A small network was trained on made-up records. Each row is its average activation on records with the value named, seen along a few directions.
Related values have similar rows: they may be neighbours, one step apart, or belong to one group.
Strong random noise was added to every row along 3 fixed directions; ignore it. To show where, here is one row again and again, with new noise each time:
[-209,253,266,22,-262,265,-44,104,418,-204,289,278,646]
[51,-93,58,-140,-240,1,87,466,-231,58,-59,-291,15]
[18,-70,57,-146,-259,-3,25,498,-165,41,15,-259,93]
[76,2,34,-209,-98,-34,88,208,-226,25,-361,-426,-220]
[-94,406,90,-271,105,20,-134,-364,270,-209,-557,-311,-146]


BIS, 13 values:
gida: [-313,-199,121,486,-258,-5,-160,170,-84,73,382,412,821]
gul: [-253,31,0,159,-267,-102,-261,-240,13,-26,314,344,721]
likir: [414,301,51,230,-29,267,-175,29,251,38,188,164,-179]
rep: [-83,83,-5,282,-142,-44,-443,174,582,-257,901,607,538]
nog: [210,159,-199,5,161,-202,-609,-243,418,-88,161,-372,-271]
sudi: [10,-366,169,52,-100,82,411,257,-307,-119,264,66,-33]
tul: [39,-93,65,-20,-149,20,210,275,83,36,-44,-166,60]
kazib: [8,-203,-280,-293,466,-103,420,-71,-417,227,-237,-37,-398]
zafol: [186,-13,-115,-250,382,-200,-55,-250,-107,94,-148,-65,-335]
ber: [-64,-50,67,-190,149,198,-9,29,255,-29,513,549,571]
pep: [-215,-30,-154,-56,-73,-205,-472,336,213,27,613,187,269]
rom: [-247,72,6,367,197,127,233,-723,41,255,-208,410,-79]
nis: [-200,124,330,640,-269,657,620,-280,360,-354,78,750,344]
BIS is arranged as a star with 4 arms.
Which values are neighbours of nis? Give them in the order they are listed.
Answer: tul
Which values are neighbours of pep? Give them in the order they are listed.
Answer: rep, sudi, zafol, rom
Which values are neighbours of kazib? Give them in the order they are listed.
Answer: ber
Which values are neighbours of likir? Give them in the order they are listed.
Answer: nog
